These are the activations of a small neural network, seen along a few directions. Each row is one input.
Each table varies a few parts of the input and shows all the possible inputs, shuffled.
Descriptions start from the smaller parts, as in this example, which fits no table here: one of 3 separate values, together with either a single point or one of 9 places around a ring or (one of 4 places along a line, together with one of 5 places around a ring).
Shared parts are said once, and a part with two or three values counts as separate values.

Rows:
R1: [  9  -4 -29 -12  11 -11  -9   0 -17   3   8]
R2: [ 21   1  31  -4   7   4  17   4 -44  14  16]
R3: [-14   3  24   8 -14   8   7  -1  23  -3  -7]
R4: [ -3  -7 -11   6  -7  -6  -4 -20  -2  11  28]
R5: [  4   8  -9  -4  12   6  -6  17   9 -21 -26]
R6: [ -6   0  14  -3  -3   5   4  16  10  -5 -27]
R7: [ -7 -10   9  -5 -17 -10   6  -8 -11  21  18]
R8: [  4  -6 -24   1   5  -4  -5 -16   1   8  29]
R9: [ -9   8   4  19  -4  14  -6 -15  33 -10   3]
R10: [-14   3  24   3 -10   3   4   6  13  -4 -20]
R11: [ -5  -8  -1  -1 -15 -12   7 -16  -4  18  23]
R12: [ 18  11  48  12   7  26  15  10 -15 -12 -13]
R13: [-13   5  13  16 -13   6   5 -12  27  -5  -2]
R14: [  6  -2 -25 -13   8 -11  -7   9 -28   4  -2]
R15: [ -3 -10  -2 -13  -5 -12   2   8 -26  17  -2]
R16: [  3   6 -15   5  15   7 -10   5  14 -22 -18]
R17: [  4   4   6  -3   5   2  -2  20   9 -12 -29]
R18: [  0   8 -10  13   8  15  -5 -11  36 -13   3]
R19: [  7  -5 -10 -17   3 -16  -2  13 -26  12  -2]
R20: [ -7  -9   9 -13 -12 -16   6   0 -17  21   7]
R21: [  5  -4 -30  -5   8  -7  -8  -6  -8   3  21]
R22: [ -1   8 -16  12  12  11  -9  -2  23 -22  -5]
Question: Describe the family of inputs behind these rows.
Answer: one of 2 separate values, together with either a single point or one of 10 places around a ring
Question: The inputs of R15 and R6 match in every part but the choice among 2 separate values. If R2 is changed in the same way as R15 into R6, which row does it become?
Answer: R12
Question: Which other rows does R14 become when the choice among 2 separate values takes its other values? List them by row number.
Answer: R5

Rows:
R23: [ 12 -11 -13  -2  -8 -11  -1 -25 -24  30  44]
R24: [ -9  -8 -32  -3  -8 -16  -4 -27  -5  10  46]
R25: [-15  -2 -20  19  -2   7  -8 -20  53  -8  17]
R26: [ -4 -10   9 -18 -18 -21  10  -5 -40  40  31]
R27: [ 11 -12  -6 -27   8 -24  -3  13 -52  27   5]
R28: [-20  -4 -32  10  -7  -4  -2 -26  19   0  24]
R29: [ -3  19  18   1   6  19  -4  23  31 -25 -48]
R30: [ -9 -10  29  -6 -26 -13  17   7 -33  26   2]
R31: [ -3  11 -11   6   2  11 -17  12  38 -30 -36]
R32: [  6  -9 -47 -13  18 -19 -16  -8 -17  -2  21]
R33: [ 12  -3  38 -13   9   4  18  29 -24  -4 -30]
R34: [ 23  -7 -36 -14  11  -8 -10   1 -37  14  18]
R35: [ 10  17  45  26   2  29  14  -8   7 -13   3]
R36: [-15   6  13  19 -15   8  -9 -14  54 -13 -14]
R37: [ -2   3 -43   6  16   9 -16   6  38 -24  -8]
R38: [ 23  21  28  13  25  25   4  14  -4 -26 -21]
R39: [ -4  -5 -47   0  19  -8 -14  -6   6 -13  -1]
R40: [  3  -9  11 -16  -4 -13   6  28 -46  10 -23]
R41: [-17  17  38  13 -15  20   6   0  46 -10 -25]
R42: [  1  -4  58  -2 -12   4  29   7 -11  11  -6]
Question: Describe the family of inputs behind these rows.
Answer: one of 2 separate values, together with one of 10 places around a ring
Question: The inputs of R24 and R32 match in every part but the choice among 2 separate values. If R26 is changed in the same way as R24 into R32, which row does it become?
Answer: R27
Question: Which other rows does R42 become when the choice among 2 separate values takes its other values? List them by row number.
Answer: R33

Rows:
R43: [  0   3 -12   4   7   4  -6   0  15 -11  -5]
R44: [-12  13  23  18  -3  23   1   6  50 -27 -32]
R45: [ 4  4  6  1  5  5  0  5  3 -7 -7]
R46: [ -3   0 -26   2   6  -2 -10  -4  10  -8   3]
R47: [ -1  -7 -24  -2  -1 -11  -4 -15  -6  10  27]
R48: [ -4  15  21  19  -1  25  -3   3  44 -25 -27]
R49: [  4  -6  20 -10  -7  -9  11   4 -35  19   8]
R50: [ -5  -3 -33   2   2  -8 -10 -16  10   1  19]
R51: [  4   2  20  -3   1   6   7  12  -9  -1 -14]
R52: [  1 -11 -15 -10  -4 -17   0  -9 -22  22  25]
R53: [  5  -2  24  -4  -4  -1  12   9 -26   9  -2]
R54: [  6  -8  -4 -16  -2 -16   2   6 -34  18   6]
Question: Describe the family of inputs behind these rows.
Answer: either one of 2 separate values or one of 10 places around a ring
Question: A walk changes only the place on the ring of 10. It starts at R54 and steps to R52. List the rest of the walk in order.
Answer: R47, R50, R46, R43, R45, R51, R53, R49
